These are the activations of a small neural network, seen along a few directions. Each row is one input.
In each table, some parts of the input vary, and every possible input appears once, in random order.
A made-up example of a description, with smaller parts first: one of 4 places along a line, together with either a single point or one of 9 places along a line or (one of 3 separate values, together with one of 8 places around a ring).
Shared parts are said once, and a part with two or three values counts as separate values.

Other details of the inputs shift rows strongly along two fixed directions, in all tables alike. That doesn't count.

Table:
R1: [ 10 -23 -38  14 -38   0 -20  18   0  24  -9  -3]
R2: [ -6 -22 -27  37 -31  11  -8   2   1  29  -8   2]
R3: [ 11  25  21 -16  24 -52  28 -20  12  17 -10 -21]
R4: [ -8   4  11  -4   8  14  -3   2 -12 -29  15  16]
R5: [ 12  21  28 -12  21 -49  29 -17  10  22  -2 -13]
R6: [-13 -26 -26  26 -33   8  -6   5   4  29 -20   4]
R7: [ 20  25  26 -10  21 -43  35 -18  17  24   0 -14]
R8: [-15 -19 -30  28 -30  -1 -13  -2  -8  25 -14   1]
R9: [-10  -3   9  -5  14  16   4   6  -5 -33   9  11]
R10: [ -7   2   9 -18   7  22 -11  -3  -5 -29   9   5]
R11: [-11 -18 -24  25 -28   9 -18   5   4  31 -14  -1]
R12: [ 20  23  26  -9  24 -41  35 -17  22  19  -3 -21]
R13: [ -6   9  12 -10   4  20  -4   3  -5 -28   9  18]
R14: [ 11   2  -3  16 -18 -45   9 -15  19  74 -28 -35]
R15: [ -9  -1   7 -17   5  15  -3  -3  -4 -32   5  17]
R16: [-10   4   9  -6  14  16  -8   5  -9 -26  17  12]
R17: [ 17   9  -1 -19   2  17  -6  25  -5 -26  15  13]
R18: [ -6  -3  12  -5  16  20  -1   5  -9 -30   9   7]
R19: [-12   8   3 -11  13  15 -10   0 -12 -28  12  12]
R20: [ -8  -3   7 -16   7  17  -3  -1   0 -36   3  10]
R21: [ 34  32  11 -24  18 -59  20  -3   6  23   1 -21]
R22: [ -8   1   6 -10  16  18  -3   1 -12 -32   5   6]
R23: [-12 -22 -26  21 -30   3 -23  -3   3  27 -13  -3]
R24: [  2   0  10  -2  16  28   4   3  -3 -29  10   6]
R25: [-11   6   4 -12  13  19  -7   0 -14 -28  10   5]
R26: [ -8 -30 -24  22 -28   7 -16  -2   3  23 -22  -8]
R27: [ -8   2  11  -7  13  20  -5   4 -12 -26  15   6]
R28: [ 22   7  -4 -11   7  21  -1  24  -6 -28  24  14]
R29: [ 10  25  22 -17  20 -53  28 -22   8  21  -8 -14]
R30: [ 15  27  27 -20  11 -50  16 -26  14  21  -5 -14]
R31: [ -3   2  13 -11  11  26  -2   6  -3 -29   2   7]
R32: [ -5 -23 -26  33 -25  17 -10   3   1  30  -8  -9]
R33: [  9 -24 -36  26 -31  -2 -15  25  -6  29  -3  -2]
R34: [ -7   2   9 -11  10  23   3   7   1 -32   2  11]
R35: [ -7 -21 -28  35 -25  12 -13   4   3  31  -5  -2]
Each input here is: one of 5 places around a ring, together with either a single point or one of 6 places around a ring.
Question: The inputs of R7 and R15 match in every part but the place on the ring of 5. If R12 is changed in the same way as R7 into R15, which row does it become?
Answer: R20
Question: Which other rows does R18 become when the place on the ring of 6 takes its other values? List them by row number.
Answer: R4, R5, R9, R16, R27
Question: Which other rows agree with R13 in the place on the ring of 5? List them by row number.
Answer: R6, R11, R14, R17, R31, R34

Table:
R36: [ 29  31  29 -42  25 -33  30  -8  10 -23   4  -2]
R37: [ 35  -5 -30  20 -27 -23 -14  22   8  55 -14 -31]
R38: [ -9   0 -11 -15  -9   7 -15   5  -5 -15  -7  15]
R39: [ 15  51  51 -32  44 -33  21 -26   2 -13  30  -4]
R40: [ -1 -13  -6  -1   1  25   5   3  11 -19  -7  -3]
R41: [ 19  -1 -16   0   5  16 -10  32 -17  -3  25  -1]
R42: [ 18  35  20 -18  18 -95  23 -31  13  48  -3 -31]
R43: [-8 -5  8 17  3 19  2  9 -4 -7 11 15]
R44: [-11 -10  -4   3  -1   1   1  13 -14 -16   3  15]
R45: [-17  -8  -1   7   5  14 -13 -10 -14 -15   6  -4]
R46: [-16 -14   5  13  11  18   2   5  -6 -14  -2   1]
R47: [ -6   5   1  -5  -9  24 -11   0   1  -5   1  12]
R48: [-14   7   0  10   0  19  -5   1 -10  -4  10  14]
R49: [ -6 -13  -7  14  13  20  10   1  -2 -16   1   2]
R50: [  3  -4  -4  20   5  22  10   6   1 -10  14  16]
R51: [ 21  37  53 -36  32 -19  26  -9  19 -13  12  -2]
R52: [  7  -3  -2   4  -9  26   5   7  13 -13   7  10]
R53: [-13  -4   0  -8  -1  24 -11  -2  -2 -12 -11  -2]
R54: [ -8 -10   1  -8  -2  19 -19 -10  -4 -15  -4  -4]
R55: [  8 -20 -33  33 -27 -39  16  -2   2  54 -22 -12]
R56: [ -5  -6 -11 -15  -9   2 -24  -1  -5 -17   1  13]
R57: [ -9 -16   6  -4   0  23  -3   6   6 -15 -10  -2]
R58: [ -2  -1   1  -5 -10  20 -18  -6   0  -7   9  10]
R59: [-18   2 -12  -2  -2   2  -8   6 -16 -14   4  15]
R60: [  4 -22 -21  16 -37 -34  -1   4  11  49 -33 -12]
R61: [-13 -13 -20  34 -18 -24   0 -13   2  58 -28 -27]
Question: What do these inputs look like to the network?
Answer: one of 2 separate values, together with either a single point or (one of 3 separate values, together with one of 4 places along a line)
Question: The inputs of R59 and R38 match in every part but the choice among 2 separate values. If R44 is changed in the same way as R59 into R38, which row does it become?
Answer: R60
Question: Which other rows does R52 become when the choice among 3 separate values takes its other values? List them by row number.
Answer: R36, R40
Question: Which other rows does R54 become when the place on the line of 4 takes its other values? List them by row number.
Answer: R40, R53, R57

Table:
R62: [ -5   1 -11  -7 -10 -13 -11   3 -11  -3   2  12]
R63: [-10  -4  -5   3   3   2   3   3  -4  -1  -5   0]
R64: [-5 -4 -5  1  0  3 -9 -7 -2 -4 -2 -5]
R65: [-9 -7  1 -2  0  3 -4  4 -3  0 -8 -1]
R66: [ 19  33  32 -31  33 -17  27  -5   7 -26  10   0]
R67: [-4 -8 -2  7 -3  0  8 -1 -1 -5 -1  5]
R68: [ 5 -2 -2  2 -2  5 -9  7 -2  0  0 -5]
R69: [ 1 -6 -7 -5 -3  5 -3  4  3 -2 -3 -4]
R70: [ -4  -7   2   1  -5   3   0  -1   1  -4 -10   5]
R71: [ 0 -1 -3 -1 -6  7 -5 -1  8  1  2  2]
R72: [-8 -9 -3  4  2  0  4  2 -5 -2  1  0]
R73: [-11   2  -1   8  -1   4   0  -2   1   1   0   6]
R74: [ -5  -3   1   4   0   3 -10  -1  -5  -2  -3  -4]
R75: [-8 -4  1 10 -1  2  1 -2  0  1  5  7]
R76: [ 4  1  1  0 -6  9 -6  5 -2  5  1  0]
R77: [-8 -8 -4 -5  1  3 -4 -4  0 -2 -7 -2]
R78: [ 0 -2 -8  2  1  4  3 10 -2  0 -1 -2]
R79: [ 2 -3 -1  8 -2  5  1  5  3  3  8  7]
R80: [  3   3 -13  -8 -12 -11 -11  10  -8  -2   6  10]
R81: [-6  0  4  1 -6  7 -6 -2 -5  3 -2 -1]
R82: [-4 -8 -3 -2 -4  3  0 -8  4 -5 -9  4]
R83: [ 6 -2 -3  5 -2  7  0  3 -4  5  8  4]
R84: [ 4  3 -5  4 -2  9 -1  3 -4  5  3  3]
R85: [-10  -3   0   1  -4   5  -5  -8   6   0  -1   3]
R86: [ 2 -7 -5  3  0  2  4 10 -2 -1  4 -1]
R87: [ 6 -5 -6  8  2  2 -3  6 -4  0  8 -1]
R88: [ 4  0 -4 -3 -7  9 -5 -2  1  2  2 -1]
R89: [-4 -6 -3 10  3  0 -3 -2 -7 -2  5 -1]
R90: [ 21  32  41 -38  32 -16  22  -4   8 -28   8   0]
R91: [ 6 -6 -6 -3 -8  5  0  0  7 -6 -6  2]
R92: [ 1 -5 -1 -3 -2  5 -3 12  0  0 -5 -3]
R93: [ 19  10   0  19 -11 -85  33 -27  27  88 -38 -40]
R94: [ 1  0  3  2 -5  7 -6  6  6  3  1  3]
R95: [ 5 -2 -7  0 -3  5 -9  0  1 -3  2 -6]
R96: [-6 -1 -1 -1 -6  7 -5 -9 -2  1  0 -2]
R97: [-6 -1 -6  8  3  2 -4 -2 -6 -2  0 -2]
R98: [-4 -3  0  7 -2  4  0 -4 -7  2  5  3]
R99: [-7  3 -2  6 -2  6 -1 -3 -6  2  1  2]
R100: [ 6 -7 -4  6 -5  2  8  6  1 -4  2  4]
R101: [  6  36  47 -33  35 -17  16 -13   7 -21  12   1]
R102: [ 0  2 -4  6 -1  7  0  5  4  3  3  6]
R103: [ 4  0 -8  6  2  4 -4  6 -3 -1  2 -2]
Question: The inputs of R73 and R102 match in every part but one. If R62 is changed in the same way as R73 into R102, which row does it become?
Answer: R80
Question: What do these inputs look like to the network?
Answer: one of 2 separate values, together with either a single point or (one of 4 places along a line, together with one of 5 places around a ring)
Question: Which other rows does R68 become when the place on the line of 4 takes its other values? List them by row number.
Answer: R87, R95, R103
Question: Which other rows does R89 become when the place on the ring of 5 takes its other values? List them by row number.
Answer: R67, R72, R75, R98
